A small network was shown many inputs. Here are its activations along a few directions, one row for each input.
In each table, some parts of the input vary, and every possible input appears once, in random order.
A made-up example of a description, with smaller parts first: ring(8) and (point or ring(11) or (values(3) and line(4))).
Shared parts are said once, and a part with two or three values counts as separate values.

Table:
R1: 6  -2  -32  -4  -2  -8  -10  -4  2  21  21  8  11  -7  -4  10
R2: 2  -10  -25  -14  -3  -6  2  -3  1  20  30  -8  -1  7  -12  3
R3: -5  -5  17  -6  8  2  -5  -4  -13  13  0  -2  -19  -3  -14  -15
R4: 4  -8  24  -15  -5  8  -3  4  -10  6  1  2  -20  -13  -10  -15
R5: -15  -6  9  -3  -11  16  58  -19  -45  -24  -22  8  23  -4  10  36
R6: 12  -12  31  -24  -19  14  -2  13  -7  -1  2  6  -22  -24  -6  -14
R7: 8  -9  37  -5  -15  17  3  17  2  -8  7  18  -2  -28  -4  -12
R8: 11  11  1  10  21  -3  -2  -15  7  -8  2  -6  -3  -1  1  -17
R9: -9  -2  12  7  19  -3  -1  2  1  3  6  3  13  1  -10  -11
R10: 20  7  20  7  1  11  0  -9  6  -13  2  5  -17  -20  3  -19
R11: -5  -5  5  -12  15  -6  -6  -2  -8  10  0  -10  -7  5  -12  -13
R12: -8  -1  -4  -11  -13  11  42  -24  -53  -17  -36  12  14  -12  16  41
R13: 2  2  -19  -1  -8  0  -23  2  7  19  0  -4  17  4  5  4
R14: -10  15  -15  13  10  -19  -4  4  16  -25  1  -1  -15  25  25  -9
R15: 0  -6  30  4  -1  11  2  9  -1  -1  6  14  0  -18  -8  -13
R16: -1  4  10  4  10  0  -16  -5  -12  13  -9  15  -7  -16  -6  -8
R17: 6  7  -1  1  -10  15  57  -36  -39  -36  -26  -2  6  -6  20  29
R18: 7  0  17  -4  -3  6  -15  3  -9  7  -8  19  -9  -26  -2  -8
R19: -2  -7  -18  5  1  -3  6  2  9  13  36  4  19  2  -10  6
R20: -24  9  -18  1  6  -23  -20  17  1  -6  -9  12  -7  19  20  3
R21: -27  -1  -11  -8  4  -21  -8  17  0  -7  -1  -4  -19  32  12  -4
R22: -1  -6  -12  -12  -9  2  -11  3  6  18  7  -21  6  18  -3  -4
R23: -17  -2  -7  -13  -6  -5  -15  11  12  1  -10  -14  -3  30  2  -5
R24: 25  6  -18  20  6  -7  6  -6  24  1  3  -21  -3  1  -9  17
R25: 19  5  -29  8  2  -3  5  -16  17  2  31  -5  3  -1  1  -1
R26: -2  4  -2  -2  17  -8  -18  -3  -7  11  -8  7  5  -8  -4  -6
R27: 12  0  -20  8  3  -11  -9  7  9  20  -7  -8  5  -5  -14  29
R28: 15  9  -16  11  -4  4  -7  -10  22  0  9  -17  9  10  10  -8
R29: -14  7  -14  -3  -4  -7  -27  10  13  1  -18  2  9  17  10  2
R30: -9  -2  23  13  12  5  0  0  -4  6  5  10  1  -7  -12  -13
R31: 4  -6  -7  17  5  -7  7  12  17  13  7  -12  14  4  -20  23
R32: 16  -4  24  -13  -16  12  -13  12  -5  0  -7  23  -10  -37  2  -8
R33: -31  3  -4  10  8  -18  -4  22  9  -14  5  8  2  28  14  -2
R34: 9  -9  -13  -2  2  -10  3  8  8  20  1  -24  -6  9  -22  21
R35: 28  3  27  -1  -12  17  2  -1  9  -19  3  9  -18  -31  7  -19
R36: 0  14  -11  9  0  -3  -11  -2  28  -18  -8  -11  1  23  15  -10
R37: 12  10  13  16  14  5  -1  -17  3  -6  1  1  -15  -10  -1  -20
R38: -21  1  0  6  -2  -3  -10  16  21  -6  -4  -2  17  26  4  -3
R39: -5  -4  -6  7  -5  4  -6  7  16  11  13  -8  26  13  -1  -2
R40: -11  -9  4  -22  -15  13  53  -24  -54  -17  -27  -5  2  1  8  34
Q: What do these inputs look like to the network?
A: values(4) and (point or line(4) or line(5))
Q: Changing only the values(4) part turns R33 into R21. The same change can be made to R7. Which row results?
A: R6
Q: Changing only the values(4) part turns R8 into R26. The same change can be made to R24. Which row results?
A: R27
Q: Which other rows does R13 become when the values(4) part takes its other values? List them by row number.
A: R22, R28, R39

Table:
R41: -14  7  30  11  -5  19  32  -22  -35  -27  -21  11  -8  -3  22  -6
R42: 5  5  13  -12  -23  15  23  -11  -24  -33  -19  3  -19  -5  31  -1
R43: 25  7  -18  14  -4  3  -20  -7  19  23  16  -17  3  -3  3  -8
R44: 0  0  -42  9  0  -15  -15  7  9  31  1  -20  23  18  -2  31
R45: 23  -3  12  22  4  5  10  7  34  -3  25  -9  3  -11  -18  -3
R46: -10  -8  -26  -3  -2  -6  36  -8  -31  2  6  5  29  -1  1  41
R47: 14  3  -26  1  6  -5  -19  -4  19  22  2  -25  22  11  -6  4
R48: 15  8  23  -6  -11  10  20  -4  -12  -42  -27  10  -17  -21  23  2
R49: -12  -13  -23  10  -5  -9  19  14  12  15  19  -19  21  26  -15  32
R50: -15  9  -22  -5  28  -29  -35  9  24  4  4  -20  -10  39  1  -25
R51: 18  -10  11  -7  -3  4  -39  18  9  43  10  -2  2  -25  -20  -12
R52: 33  8  -2  6  3  8  11  -27  -2  -3  -8  3  -17  -31  -14  10
R53: -6  1  5  -26  -14  7  25  -8  -24  -33  -32  -5  1  8  22  11
R54: -36  4  -32  11  -2  -22  -26  26  31  4  6  6  19  43  10  8
R55: 6  -23  29  -6  -8  11  -5  24  13  27  27  -1  -1  -17  -34  -11
R56: 23  4  -13  -1  -9  12  14  -34  -13  7  0  -4  -20  -15  -6  7
R57: 6  16  -3  15  31  -26  -39  14  37  -5  8  -4  -28  11  3  -34
R58: -11  11  -8  16  -5  -3  -32  12  40  -4  21  8  -2  22  15  -31
R59: 12  0  -21  -14  1  5  15  -32  -13  6  -13  -12  0  -2  -15  18
R60: -29  6  -38  3  22  -41  -30  21  15  13  3  -14  -10  47  6  2
R61: -2  -3  -36  -6  -5  -6  20  -20  -23  15  -14  -6  1  5  -11  45
R62: -11  -3  14  -13  19  -21  -55  31  15  24  11  4  -31  4  -13  -40
R63: 26  2  9  9  6  9  27  -15  -9  -15  12  15  11  -37  -2  6
R64: 35  10  -7  21  8  -1  -24  0  30  13  7  -10  5  -18  -5  -5
R65: -25  3  22  -3  5  12  33  -19  -36  -28  -34  3  12  11  13  6
R66: -1  -12  41  -34  -23  16  5  14  -33  -13  -25  18  -20  -27  8  -5
R67: 4  -6  -10  -11  4  6  31  -20  -21  -6  8  0  28  -8  -2  15
R68: 17  -13  16  -22  -8  14  -4  -10  -23  27  -6  12  -21  -37  -29  3
R69: 13  -6  1  15  -8  9  13  0  22  7  34  -17  0  5  -10  -6
R70: -18  -4  20  -6  -5  -1  -51  37  30  15  15  23  -3  0  -9  -34
R71: -20  -10  58  -10  -4  21  13  3  -45  -8  -28  27  -9  -25  -2  -11
R72: 2  -10  -7  2  1  2  15  2  22  6  20  -25  20  18  -20  5
R73: -3  10  41  17  7  15  29  -14  -24  -37  -30  19  -5  -18  14  -4
R74: -4  12  -14  8  19  -22  -36  6  25  5  17  -11  -30  26  11  -37
R75: -22  8  -17  2  4  -10  -31  15  39  -5  8  0  18  35  5  -19
R76: -1  14  2  22  7  -7  -35  20  52  -13  12  16  1  6  7  -28
R77: 9  -19  26  -19  -5  14  12  2  -31  14  14  23  8  -44  -17  -1
R78: 15  -2  -2  2  -5  13  30  -23  -20  -6  21  8  9  -22  7  4
R79: -39  0  6  6  -2  0  38  -7  -45  -19  -36  9  13  18  17  32
R80: -20  -2  -11  -17  -20  -4  29  3  -33  -25  -33  0  1  15  26  38
Q: Changing only one part turns R58 into R76. The same change can be made to R69. Which row results?
A: R45
Q: What do these inputs look like to the network?
A: line(5) and line(8)
Q: Which other rows does R72 become when the line(8) part takes its other values? List them by row number.
A: R47, R50, R53, R59, R65, R67, R75
Q: Which other rows does R61 become when the line(8) part takes its other values? List them by row number.
A: R44, R46, R49, R54, R60, R79, R80
